Each row below is a small network's average activation on inputs in which a field has the value named, seen along a few directions.
Values that are neighbours, or in one group, have similar rows; names and order tell nothing.
Strong random noise was added to every row along 12 fixed directions; ignore it. To show where, here is one row again and again, with new noise each time:
87	-218	175	236	12	-302	-197	418	101	-146	21	-63	-121	-80	-150	-193	-275	64	-107	-6	-168	7	-94	-57	139	229	-32	-286
-180	152	18	-23	13	-52	-90	230	514	-7	-360	-77	-148	-7	-209	-211	-405	256	-3	123	11	-166	6	62	-62	243	-218	-23
117	250	-597	-276	-146	331	-9	-217	-69	282	-349	-179	357	147	108	308	-126	-19	-22	-307	-287	-67	-459	320	48	-402	214	-141
-360	286	-71	299	-197	348	-86	-243	508	246	141	38	289	87	312	289	118	-343	138	-219	340	-249	-105	-31	-5	-113	-272	144
121	8	14	-61	83	-140	-149	197	-37	-148	78	-179	284	-38	113	137	25	-85	-231	-81	74	-213	-263	38	39	-111	173	-88
-318	214	415	571	2	77	-148	204	-453	232	342	147	330	114	651	175	734	-115	363	222	487	-487	-454	-466	338	112	109	301
187	110	107	-5	371	-615	-211	297	-264	150	-431	-23	-48	-73	-266	-212	137	235	-386	-104	-189	-138	-146	213	0	-36	49	-85
-613	46	-346	278	-360	198	176	-262	-20	470	538	405	-724	444	318	4	502	198	351	-350	-284	622	104	403	-254	315	-549	-201
111	302	-262	-522	187	114	66	-564	54	-251	-165	-233	-180	-209	32	-22	-196	-93	-417	-201	107	-180	442	298	-301	-18	-247	134
-174	7	361	-20	109	-514	-102	762	573	57	222	115	189	-55	-56	94	399	209	-120	227	489	-166	-236	0	-261	49	7	213
-305	351	-232	-695	149	249	136	-135	145	-41	7	-279	-151	558	-373	47	-340	472	-6	433	-384	-94	-146	309	-418	206	334	-118
588	-34	-94	69	72	-269	-317	-192	347	63	-200	-169	351	-506	-276	166	-322	-590	-543	-569	-2	-185	74	119	27	-379	-53	-121
63	228	-462	-461	-187	105	466	244	-28	112	-234	148	240	-189	91	-69	473	460	306	126	229	369	-279	134	-21	-266	167	427
224	121	-360	-478	-104	206	501	-108	-88	-63	-294	98	2	-423	81	-146	187	199	126	86	185	305	227	19	2	-223	-58	457


Values of Zeka:
b2: -347	317	-219	-37	48	-266	-170	216	-45	-236	140	-177	4	262	345	-69	361	276	-195	-275	222	-85	-407	444	-168	117	-62	-178
b9: 220	-65	-146	-612	-43	581	427	-612	-212	-325	184	-124	25	44	-131	140	-279	-134	72	121	-64	183	194	-66	-147	-157	351	134
b1: 53	-176	344	61	-32	182	-104	-303	619	440	-79	261	-101	-129	61	277	-247	-470	-36	116	24	-228	542	-192	-126	-244	-355	274
b4: -317	-211	-85	353	-109	427	160	-271	-278	-469	59	-23	121	309	579	69	-4	-211	92	-120	-33	136	250	-11	244	-130	-132	-187
b8: -304	-237	27	-104	-234	229	137	212	-115	280	-114	234	-264	172	313	243	27	180	209	89	-110	26	-126	-12	-60	32	-105	4
b7: 149	-128	-215	-406	-143	484	135	-365	102	-428	272	-266	-149	4	-60	149	-490	-88	74	-7	61	0	188	-35	-150	148	126	-109
b6: -285	190	223	-53	12	-220	-221	-1	630	-177	257	-93	55	158	-742	-322	-380	126	95	345	104	48	59	-50	-310	489	127	-106
b5: 237	177	155	-1	215	-346	-471	-99	-574	461	-445	4	-377	-69	43	-94	106	234	26	155	91	-479	-16	-27	-93	275	-54	93
b3: 596	-408	-15	-184	-10	-304	160	551	-220	-420	16	-88	151	-414	-359	-205	-73	197	6	232	-45	328	-17	-197	200	2	424	-41
b10: 233	-123	-15	-190	49	14	-188	56	21	-107	-185	-109	-25	-46	174	216	-194	87	12	5	264	-251	-7	45	-84	0	60	35
The values of Zeka form 3 separate groups.
List the group mates of b8, in the order listed.
Answer: b2, b9, b7, b3
List the group mates of b10, in the order listed.
Answer: b4

Values of Dafug:
l9: -181	-18	61	-726	345	-43	135	237	504	-411	-247	-209	140	331	-219	106	-279	334	-347	298	103	-86	93	268	-434	-250	143	56
l6: 229	338	79	659	-91	-235	-607	-243	-771	451	-33	78	-160	-256	184	-261	150	-184	181	-467	-22	-354	-472	-120	396	533	-47	-174
l4: -135	528	-151	-134	91	165	94	-541	-177	97	134	-60	59	84	-244	-95	195	-49	76	-75	69	-21	-76	75	-129	108	114	137
l7: 18	-104	-326	-152	-196	133	171	331	-57	207	-20	17	-308	251	-129	27	-132	480	281	163	-497	264	-332	181	19	93	233	-254
l3: -331	259	-107	264	-140	289	-145	-312	-246	-308	11	-172	-141	224	294	-392	-230	140	296	95	-46	-87	-38	-55	217	478	-132	-174
l8: 111	-204	241	201	242	-147	105	-160	-297	-126	-223	79	-388	-340	120	-109	46	-212	-332	-57	-43	-65	700	-116	75	5	-413	87
l2: 238	316	-391	-183	48	64	-202	-411	188	-53	-357	-327	398	-65	-65	33	-299	-237	-285	-328	-47	-170	-36	248	43	-354	-15	-65
l10: -107	-51	149	-76	259	-444	-149	73	-223	256	-124	196	-270	170	-85	30	308	208	-258	-107	-120	7	104	289	-274	-6	-80	-52
l5: -293	39	206	-149	329	-298	104	329	76	-191	18	-51	-19	242	10	-67	253	208	-326	156	35	-55	19	151	-196	-37	-42	63
l1: -250	190	-175	-52	-204	152	81	-27	172	-71	312	86	35	24	277	62	388	194	341	-51	604	46	-115	56	-204	189	-84	264
The values of Dafug form 3 separate groups.
List the group mates of l10, in the order listed.
Answer: l9, l1
List the group mates of l7, in the order listed.
Answer: l6, l4, l8, l5
